These are the activations of a small neural network, seen along a few directions. Each row is one input.
In each table, some parts of the input vary, and every possible input appears once, in random order.
A made-up example of a description, with smaller parts first: line(6) and (point or line(9) or (values(3) and ring(5))).
Shared parts are said once, and a part with two or three values counts as separate values.
(in the rows, 128 means zero)

Other details of the inputs vary at random and push rows far along two fixed directions, the same in every table; ignore that.

A family of inputs:
row 1: [168 119 192  60 119 164 199 190 173 137 142 161]
row 2: [ 84 137  98 149  86 102  60 130 151 102  68 151]
row 3: [117 152  77 173  85  92 117 125 124  99  71 125]
row 4: [129 118 129 162 203 175  95  49  95 104 177  69]
row 5: [153 133 104 157 199 166  96  87 108  88 184  93]
row 6: [102 119  76 135 100  98  79 159 126 144  62 165]
row 7: [ 88 130  85 151  95 117  68 143 149 111  74 156]
row 8: [127 124 139 132 182 157 111  81  75 130 177  91]
row 9: [ 88 129  95 148  95  90  88 145 116 154  48 163]
row 10: [171 132 170  57  90 131 244 161 142 141 139 147]
row 11: [179 129 169  84 108 120 218 161 185 186 172 140]
row 12: [109 128  75 132  68  75 126 123 119 132  60 133]
row 13: [ 82 146 117 119  61  81  83 151 126 131  65 169]
row 14: [168 145 181  98 109 151 218 172 195 161 160 131]
row 15: [100 113  88 166  84  89  90 157 128 147  67 178]
row 16: [136 118 121 144 181 165  69  67  88  92 178  65]
row 17: [ 75 127  78 170  84 122  70 140 117 133  57 157]
row 18: [ 87 133 116 136  94  82  91 146 123 151  49 159]
row 19: [163 129 210  60 131 126 190 158 155 148 136 145]
row 20: [163 122 170  55 127 152 186 180 150 144 155 166]
row 21: [ 80 123  77 155  82 119  64 154 130 129  59 158]
row 22: [168 142 179  90 108 157 211 170 173 171 162 117]
row 23: [163 149 206  83 135 142 219 172 182 133 136 173]
row 24: [163  98 139 137 168 125  97  94 101 111 190  96]
row 25: [136 108  96 168 200 189  78  64  94  98 190  81]
row 26: [103 121  82 129  97  89  75 158 129 136  65 158]
row 27: [103 122  90 140 100 105  99 157 123 151  58 170]
row 28: [163  92 114 148 184 150 108 103  94 126 192 104]
row 29: [157 155 103 181 177 152 121  87 115 128 194  58]
row 30: [175 113 211  76 117 115 189 160 157 136 161 153]
row 31: [170 156 205  77 130 138 202 158 181 114 147 164]
row 32: [146 104 151 152 185 134 115  83  90 130 180  91]
row 33: [ 51 134  72 162  71  86 101 148 124 119  62 114]
row 34: [165 144 185 100 143 153 208 165 165 131 142 169]
row 35: [ 82 147 117 142  80  98  78 129 152 109  65 156]
row 36: [166 131 170  91  93 141 225 156 169 117 126 138]
row 37: [175 148 198  70 128 139 202 173 193 113 149 173]
row 38: [ 71 134  91 174  93 114  74 125 133 124  58 158]
row 39: [150 120 143 118 172 134 103  77  89 117 168  84]
row 40: [143 122 128 116 168 149  93  88  87 110 184  94]
row 41: [ 54 140  72 132  70  74 124 159 125 136  74 141]
row 42: [122 124 127 161 194 165  65  43  72 100 173  46]
row 43: [122 110  97 131 188 129 145  81  93 122 185  55]
row 44: [186 101 182  73 129 130 194 187 163 142 160 167]
row 45: [ 79 129  78 177  96 126  72 131 135 122  67 161]
row 46: [153 130 107 173 204 177 112  80  96  99 180 100]
row 47: [122 116 126 163 197 172  82  53  72 111 171  56]
row 48: [139 139  89 150 166 151 108  78  88 156 198  58]
row 49: [142 112 102 132 182 172 102  98  78 127 189 103]
row 50: [150 130  95 144 173 141 115  75 103 160 187  58]
row 51: [171 107 201  86 128 133 213 175 156 162 145 174]
row 52: [144 113 165  76 125 108 239 160 169 147 163 138]
row 53: [136 127 144 136 173 164  92  65  90  99 176  67]
row 54: [135 126 144 149 198 167  95  50 105  96 181  67]
row 55: [102 145  75 166 108 114  83 149 142 111  82 172]
row 56: [106 125 110 119  86  81  77 149 133 128  74 153]
row 57: [ 69 133  96 165  78 112  77 142 120 138  46 160]
row 58: [ 92 162 118 152  95  87  91 136 155 112  63 161]
row 59: [149 121  97 162 167 166 118  51  61  91 175  36]
row 60: [186 114 170  69  96 112 245 146 166 144 147 149]
row 61: [153 145 181  89 126 124 246 191 185 125 149 139]
row 62: [119 117 112 162 187 156 136  76 104  94 193  42]
row 63: [ 74 139 101 138  70  97 100 161 117 153  57 184]
row 64: [ 82 132  79 148  84 110  86 153 109 147  69 175]
row 65: [ 88 128 122 151  74  57  75 148 134 136  62 159]
row 66: [151 138 211  52 121 138 196 164 150 146 152 156]
Each input here is: line(6) and (values(3) or ring(8)).
The inputs of row 59 and row 3 match in every part but the line(6) part. If row 57 is changed in the same way as row 59 into row 3, which row does it become?
Answer: row 34
Which other rows agree with row 36 in the line(6) part? List them by row number.
Answer: row 2, row 4, row 7, row 14, row 25, row 35, row 38, row 45, row 54, row 62
Change only the line(6) part in row 42. List by row number the other rows that result.
Answer: row 19, row 54, row 58, row 65, row 66
Change only the values(3) part in row 29. List by row number the other rows that result.
Answer: row 3, row 61
Change only the values(3) part in row 11. List by row number the other rows that result.
Answer: row 52, row 60

A family of inputs:
row 67: [182 117 174  82 128 115 202 169 156 143 169 151]
row 68: [105 136 132 129  74  81  65 165 150 136  41 197]
row 69: [129 113  86 145 176 155 106  57  60 112 171  56]
row 70: [123 104 112 143 178 121  91  54  65 107 170  53]
row 71: [173 125 153 111 150 165 203 151 160 155 176 111]
row 72: [173 150 174 120 138 152 228 143 199  96 153 126]
row 73: [116 133 127 138 149 147 115  84  96 129 162  70]
row 74: [119 118 113 155 179 118  82  47  65 113 164  51]
row 75: [116 153 107 182 167 154 101  42  93  59 165  46]
row 76: [ 92 144 122 137  81  92  47 148 150 134  59 181]
row 77: [ 88 162 110 163 107 119  72 135 167  65  61 160]
row 78: [ 89 120 107 130  79 111 102 176 134 135  48 203]
row 79: [182 118 141  87 137 145 214 162 146 145 173 137]
row 80: [162 125 136  98 124 150 212 166 160 160 150 146]
row 81: [188 112 155  79 130 129 208 166 149 142 178 145]
row 82: [104 132  97 164 152 153  91  77  78 121 150  57]
row 83: [125 115 134  90 105 109 162 141 123 133 116 128]
row 84: [175 127 171  98 138 154 211 153 173 160 181 126]
row 85: [100 112 102 139  91 103  71 149 119 125  63 184]
row 86: [ 76 142 112 143  88 115  64 159 146 136  62 178]
row 87: [181 133 182  96 144 127 195 145 167 156 181 134]
row 88: [111 124  77 166 182 165  90  47  49 117 169  47]
row 89: [178 130 176  91 125 106 194 167 162 153 152 155]
row 90: [103 116 126 126  67  84  66 167 147 125  48 199]
row 91: [ 72 134  94 161 111 135  62 147 119 130  72 156]
row 92: [ 71 129  95 150 101 128  85 160 122 139  57 186]
row 93: [123 131 141 134 155 123 115  79 102 129 164  75]
What is each input in this table made of?
Answer: values(3) and (point or ring(8))
The inputs of row 89 and row 74 match in every part but the values(3) part. If row 80 is changed in the same way as row 89 into row 74, which row does it become?
Answer: row 88
Change only the values(3) part in row 67. List by row number the other rows that result.
Answer: row 70, row 90
Which other rows agree with row 85 in the values(3) part? List them by row number.
Answer: row 68, row 76, row 77, row 78, row 86, row 90, row 91, row 92
Change only the values(3) part in row 72. List by row number the other rows that result.
Answer: row 75, row 77
